Each row below holds a small network's activations on one input, seen along a few directions.
In each table, some parts of the input vary, and every possible input appears once, in random order.
Descriptions start from the smaller parts, as in this example, which fits no table here: line(6) and (point or ring(9) or (values(2) and ring(5))).
Shared parts are said once, and a part with two or three values counts as separate values.

Other details of the inputs shift rows strongly along two fixed directions, in all tables alike. That doesn't count.

A family of inputs:
R1: [-28  13 -23 -10   4  33 -22 -17   9  16  -8 -36]
R2: [  3   2  -5   6   8 -14 -21  17  -5   4   2   4]
R3: [ -4   8   1   9  12 -17 -17  12  -2  10   2   3]
R4: [ 26  -8  11  -2  -8  19  38 -22  -7  -8   7  -5]
R5: [-14   8  -9   6   4 -11 -24  19   6   5  -4  12]
R6: [ 22   4  10  -2 -11 -20  16 -13   0 -13  13  20]
R7: [  1  -4  -9   1   4  26  12   9   0   5   1 -20]
R8: [-18   2 -21   2   8  30   0  16   8  -1  -3  -9]
R9: [-22   1 -12   4   9  24   5  12   7   7  -7 -18]
R10: [-17   1  -3   3  -3 -16 -20  12   6   3 -13  11]
R11: [ -9   2 -11   4  17  31   8  12   4  10   1 -23]
R12: [ 12   3  12   1   4 -28  -2  -2  -4   0   6   9]
R13: [ 17   3   1  -5   5  25  39 -14   2  -9  18  -6]
R14: [ -9  -3   8   2   6 -15 -15   2  -1   8 -15   5]
R15: [ 25  -2   2  -3 -13  16  37 -12  -4 -10  18  -3]
R16: [ 31  -6   9  -5  -7  17  40 -19  -6 -10  13  -8]
R17: [  4   3  -3   4   8 -14 -21  18  -2   9   2   3]
R18: [ 24  -1  -5  -4  -6  24  33  -7  -4 -12  21  -3]
R19: [-27   7  -7  -7 -10  40 -31  -1   2   5   2 -32]
R20: [-20  22  -4 -12 -10  -8 -47  -8   2   4  -8  -6]
R21: [ -4  -3 -11   6   4  26   7  12   0   8  -1 -21]
R22: [-12  -4  -1   2  -7  -9 -17   9  -2   7 -12   9]
R23: [ 23  -1  23  -1  -4 -22  15 -23  -7  -6   4  14]
R24: [ -7  -6   1   2   2 -12 -19   7  -6   4 -14   6]
R25: [-14   0  -2  -1  -2 -12 -16  10   7   2 -12  10]
R26: [  6  -1  11   2   3 -27  -4  -5  -6  -4  -1  10]
R27: [-14  -2   7  -1   3 -16 -14   3   5   5 -15  10]
R28: [ -8   2   0   1   6 -16  -7   5   1  -3  -2   7]
R29: [-14   0   3   0   4 -17 -12   6   5   4 -10   7]
R30: [ 19  -1  17  -2  -1 -20  14 -15  -5  -5   6   8]
R31: [ 23  -1   3  -7  -9  19  41 -17   3 -16  15   0]
R32: [  1  -5   7   0   0 -14 -12   2  -5   5 -10   7]
R33: [-22  -5 -10   1  -1  33   5   6  10   4 -18 -11]
R34: [ 20  -4  10  -6 -14 -16  12 -10  -5  -8   9  15]
R35: [  1   1  11   1  -2 -26  -1  -5   1  -3  -1  14]
R36: [ -8  -7  -6  -3  -3  32  19  -6   6  -6 -10  -6]
R37: [-13  -8 -15  -1  -3  32   8   9   0   1  -6 -15]
R38: [ 18  -3  18  -1  -1 -18  12 -20  -8  -9   1  12]
R39: [ 23  -5  10  -2  -6 -17  11 -10 -10 -10   7   9]
R40: [ -3  -5 -13   3   6  27   9  10  -2   2  -1 -21]
R41: [ -2   4   4   7   6 -18  -9   6  -2   7   0   1]
R42: [ 11  -2   9   3  -4 -24  -6   0  -7   1   0  10]
R43: [ 20  -6  13  -6 -14 -17  11 -16  -9 -10   5  22]
R44: [-16  -5  -1   0  -5 -12 -25  13   0   9 -15  11]
R45: [-17  -7  -9  -3  -1  37  13   2  11   2 -15 -12]
R46: [ 13  -1  13  -4  -3 -18  16 -16  -3 -13   5  13]
R47: [  1  -1  14   0  -2 -24  -2  -9   1  -2  -7  17]
R48: [ -9   7  -4  -1   3 -17 -47 -23   6  14   5 -13]
R49: [ -8  -2 -13  -1   1  28  16   4   6  -7  -1 -10]
R50: [-17   2 -15   3  14  30   8  10   5   1   0 -15]
R51: [-11   0   4   6   6 -18 -15   7  -1   8  -9   1]
R52: [ 26   2  16   0   0 -26  15 -15  -9 -11  14  11]
R53: [  3   0 -12   6   7  31  10  12   0   7   5 -20]
R54: [-14  -1 -10  -1   8  30  17   5   8   3  -2 -19]
R55: [ 29   7  10  -5  -7 -20  16 -12   0 -15  19  25]
R56: [ 14  -4   1  -6  -8  22  37 -17   2 -17   6  -2]
R57: [-20  -3   3   1   5 -18 -21   5   3   3 -18  11]
R58: [ -2   3  -8   1   0 -11 -20  20   0   6   3   9]
R59: [ 19  -2  10  -5 -10  25  -1 -36   2  -7  28 -26]
R60: [ -6  -1  -6   1  -4 -13 -17  17   0   6  -2   7]
R61: [ -6   5  -2   7  15 -15 -18  13  -3   5   0   3]
R62: [  8  -1   7   0 -12 -24  -5   0  -5  -2   2  17]
R63: [-11   8  -3   5   9 -15 -15  12   3   6   0   8]
R64: [-14  -5 -18   1   0  26   1  16   1   3  -3 -14]
R65: [ -4   4  -8   5  -1 -10 -20  19  -1   7   2   8]
Description of these inputs: ring(5) and (point or (values(3) and line(4))).
The inputs of R18 and R2 match in every part but the ring(5) part. If R34 is changed in the same way as R18 into R2, which row does it become? -> R16
Start at R36 and move only the line(4) part, one step at a time. The first step leads to R56. Which rows follow, in order? -> R49, R8
Which other rows agree with R27 in the ring(5) part? List them by row number. -> R1, R9, R13, R28, R29, R35, R46, R47, R50, R54, R57, R63
Start at R43 and move only the line(4) part, one step at a time. The first step leads to R37. Which rows follow, in order? -> R64, R18

A family of inputs:
R66: [ -1   6  15   0   3 -34 -15 -10  -1   1  -6  13]
R67: [ -7  -5 -11  -7  -9  49  20  -9   6  -2  -4 -21]
R68: [-44  -7 -18   6  12  36 -21  20   6  22 -28 -33]
R69: [ 44   4  23 -14 -20 -13  40 -47  -4 -27  23  21]
R70: [ 35   5  13  -8 -16 -10  14 -21  -7 -15  26  12]
R71: [ -1  10   2   2   5 -32 -26   3   1   2   7  13]
R72: [ -7 -11  -9  -3  -7  54  25  -8   4   2  -5 -30]
R73: [-17 -19 -12  10  12  39  37  32   4  -2 -17  -5]
R74: [ 37   4  23 -11 -10 -18  36 -42  -4 -21  20  16]
R75: [-26   0 -15  14  15 -42 -34  58   0  17 -25  27]
R76: [  2   2   3   3  -4 -28 -33   9  -6   5   2   9]
R77: [ -1   5   4   4  10 -27 -26   5  -1   7   2   4]
R78: [ -7   2   2   7   8 -32 -41  13  -6  13  -4   5]
R79: [ -6   4 -18  -2   1  58  24  -3   8  -2  10 -30]
Describe the family of inputs behind these rows. -> values(2) and (point or ring(6))
The inputs of R78 and R68 match in every part but the values(2) part. If R70 is changed in the same way as R78 into R68, which row does it become? -> R67
Change only the values(2) part in R75. List by row number the other rows that result. -> R73
